These are the activations of a small neural network, seen along a few directions. Each row is one input.
Each table varies a few parts of the input and shows all the possible inputs, shuffled.
A made-up example of a description, with smaller parts first: ring(8) and (point or line(9) or (values(3) and line(4))).
Shared parts are said once, and a part with two or three values counts as separate values.
(in the rows, 128 means zero)

Other details of the inputs vary at random and push rows far along three fixed directions, the same in every table; ignore that.

Table:
r1: [ 92 162 102 132 138 153 146  97 134 151 127  89  83 142]
r2: [ 85 171 179 119 129 200 122 111  56  83  85 168  95 150]
r3: [151 141 130 127 127 160 154  94 165 103 157 130  62 144]
r4: [ 71 173  85 126 161 144 162 128 108 169 155  84 141 162]
r5: [109  75 126 133 113  84  98 163  96 141  68  93 145  90]
r6: [ 79 100 144 111 154  84 110 176 146 177 110 126 214 119]
r7: [136 163  67 139 145 128 148 153 152 176 149  79 196 152]
r8: [165 118  78 132 134  64 179  84 147 122 233 123 172 120]
r9: [168  75 194  98 112 121  98 128 185  95 115 188 112 121]
r10: [130  79 183  99 115  90  86 126 172 116 115 182 128  94]
r11: [152  47 149 117 136  70 114 184 213 175 132 132 150  97]
r12: [166  81 140 134 127  89 100 191 156 147 146 164 186 102]
r13: [ 78 144 174 126 119 212 100 125  52  99  58 142  26 123]
r14: [133 120 169 141 102 160  94 155  66  94 120 195 106 115]
r15: [144 154  73 141 126 138 155 124 128 136  78  56 127 156]
r16: [129 180 129 141 160 198 152 113 100 109 139 131  82 174]
r17: [106  87 100 143 128  85 105 177 110 174  41  70 164 111]
r18: [151 149  88 138 101 121 145 116 176 141 153  92 129 138]
r19: [173  69 165 127  99  77 103 114 115  70 147 164  92  75]
r20: [153  72 182 126 145  97 106 165 146 109 170 208 117 100]
r21: [100  97 176 113 122 138  97 134  93 123 101 159  59  86]
r22: [151 183 155 122 143 183 151  76 129  74 156 160 107 170]
r23: [148 112 197 115 147 155  99 154 127 101  98 180 141 137]
r24: [131  90 148 142 125 138 106 155  52  96  90 165 130 110]
r25: [140  94 199 103 124  90 117 122 135  88 170 221 135  99]
r26: [ 40 142 155  99 122 151  96 125  74 155  36 108 118 115]
r27: [136 123  81 119 103  38 144 104 193 175 220  86 169  92]
r28: [105 165  71 131 125 103 157 113 121 173 192  93 175 142]
r29: [127 155  52 143 130 115 165 114 137 156  98  33 148 156]
r30: [174 154  70 139 157 131 168 119 134 126 143  98 163 149]
r31: [ 64 143 142 140 164 191 107 178  51 162  46 115 115 155]
r32: [196 162 116 143 111 138 155  87 158  75 229 180 112 139]
r33: [109 157  58 150 156 137 159 129  91 160 103  64 180 154]
r34: [190  66 152 138 101  72 109 124 146  78 140 164 104  84]
r35: [144 104 168 139  80 137  85 145 120  99 107 168  86  90]
r36: [156 135 105  94 126  87 162  69 241 127 203 111 152 148]
r37: [118 108 128 145 123 110 102 176 109 168 119 146 177 115]
r38: [106 179 116 121 153 141 159  99 147 132 154 109 163 166]
r39: [ 75  93 138 100 132  90  96 159 169 184  71  95 181 115]
r40: [169 145 126 129 126 136 167  63 192  87 211 144  56 134]
r41: [160 153 108 151 129 163 157  84  83  72 151 147 108 145]
r42: [ 77 209 123 131 144 218 157  86  34 103 125 127  52 177]
r43: [132  77 137 128 177  84 113 205 169 198 124 120 193 122]
r44: [108 172  83 142 104 147 136 115 130 161 112  68 124 145]
r45: [106 117 184  97 105 138  98 107 128  89  99 172  92 104]
r46: [147 164  76 147 151 162 162 115  94 116 118  97 144 156]
r47: [198 172 109 139  89 159 160  76 174  85 178 130  79 154]
r48: [ 63 115 116 133 104 117  84 186  90 198  51  71 156  98]
Each input here is: values(2) and line(4) and line(6).
Q: The inputs of r26 and r9 match in every part but the line(6) part. If r27 is changed in the same way as r26 into r9, which row does it become?
A: r47
Q: The inputs of r17 and r29 match in every part but the line(6) part. If r32 is changed in the same way as r17 into r29, which row does it become?
A: r12
Q: A walk changes only the line(6) part. It starts at r30 and steps to r46. List the rest of the walk in order.
A: r33, r41, r24, r8
Q: Which other rows does r13 become when the line(6) part takes its other values? List them by row number.
A: r1, r3, r11, r21, r40
Q: Which other rows does r37 become when the line(4) part takes its other values? List them by row number.
A: r6, r20, r41
Q: Which other rows does r48 become when the values(2) part takes its other values? List them by row number.
A: r14
